Each row below holds a small network's activations on one record, seen along a few directions.
Records have a field called LOMAD. Each example row is followed by its value.
Other fields move the rows too, some of them a lot.
(in the rows, 500 means zero)
Strong random noise was added to every row along 4 fixed directions; ignore it. To show where, here is one row again and again, with new noise each time:
[498 538 393 529 473 532 482 489 517 336 503 558 378 736 431 658 420 576
 562 519 411 550 333 562 568]
[517 559 407 551 544 589 459 513 536 364 461 572 371 805 427 630 356 579
 534 529 359 495 307 521 536]
[703 607 394 518 622 455 411 589 664 457 132 538 426 664 592 446 497 410
 542 397 453 447 412 631 490]
[311 407 572 475 285 437 558 418 335 571 769 482 626 342 470 621 576 466
 427 589 547 697 590 610 597]
[538 517 473 519 477 479 456 524 582 515 410 556 498 584 540 564 510 472
 520 493 513 571 463 620 555]
[491 472 635 531 505 514 435 551 571 786 430 552 678 434 609 458 518 377
 383 540 550 567 615 602 513]

[478 469 371 388 393 317 605 461 249 233 593 376 368 376 433 483 535 494
 491 404 356 415 420 502 501]	vep
[507 479 392 448 495 442 539 755 436 390 497 413 343 623 460 537 488 591
 516 475 491 389 436 470 535]	vaped
[394 446 540 501 353 440 592 355 529 488 654 531 524 443 486 564 554 532
 504 507 581 625 584 542 570]	meba
[660 535 542 547 747 564 370 591 720 739 176 583 604 542 663 357 435 384
 507 442 580 414 518 461 484]	mosaf
[633 667 493 564 648 629 396 389 597 338 262 511 398 744 458 482 349 507
 561 467 348 369 372 443 412]	lener
[429 504 415 491 389 521 533 490 401 371 662 486 436 535 383 532 519 514
 567 529 469 529 448 405 518]	rola
[541 508 496 553 541 535 487 590 581 619 390 557 479 497 592 477 524 420
 539 474 566 500 528 562 503]	lor
[490 513 622 577 585 670 397 431 603 632 531 614 493 655 424 564 330 573
 470 532 402 466 467 413 493]	meba
[476 436 561 501 365 429 519 520 519 606 630 532 554 393 487 565 639 492
 555 512 636 672 552 638 569]	lor
[526 461 615 490 384 454 442 441 701 595 516 515 631 344 545 516 680 387
 569 509 700 666 653 634 557]	lener
[456 460 539 444 546 492 524 523 272 568 605 423 463 399 467 414 439 444
 356 492 391 357 507 392 451]	vep
[644 561 535 545 752 649 393 578 675 708 212 573 652 597 594 373 343 425
 418 519 459 329 480 426 421]	mosaf
[403 479 566 476 465 498 512 330 223 484 646 407 596 335 441 418 475 384
 436 555 428 540 588 400 483]	rola
[542 585 343 442 616 556 546 511 381 316 408 431 381 633 403 487 414 615
 510 412 354 370 333 435 471]	sisek
[196 343 618 533 450 689 562 590 183 659 941 507 461 532 356 606 299 653
 320 707 395 426 433 280 540]	vaped
[508 528 449 473 663 638 463 535 496 491 445 532 431 666 496 482 384 571
 505 464 416 415 364 405 492]	sisek

Here are new rows. What is LOMAD for each?
[279 399 552 480 351 545 588 561 324 504 800 509 430 474 417 625 406 645
 453 644 478 509 414 401 548]	vaped
[466 631 438 488 770 593 560 504  97 373 413 333 395 646 358 249 253 358
 216 517  67 225 392 313 291]	lor
[565 585 508 451 482 369 475 401 544 511 319 450 560 390 573 440 636 358
 519 471 505 544 603 572 483]	lener
[402 500 376 479 539 581 511 584 467 362 665 529 346 713 383 564 377 760
 552 543 468 407 324 472 579]	sisek
[540 464 257 439 290 288 532 489 579 174 610 560 234 540 463 756 676 672
 759 414 692 644 354 647 640]	vep
[609 558 685 604 871 659 419 762 438 916 182 465 652 516 644 109 314 322
 198 501 324 154 600 381 221]	lor
[474 423 692 575 661 748 383 659 583 909 529 639 618 616 515 432 250 543
 253 612 385 302 503 333 428]	vep
[493 451 591 479 421 415 478 375 544 515 548 484 568 294 495 571 618 443
 529 471 589 674 679 589 555]	meba
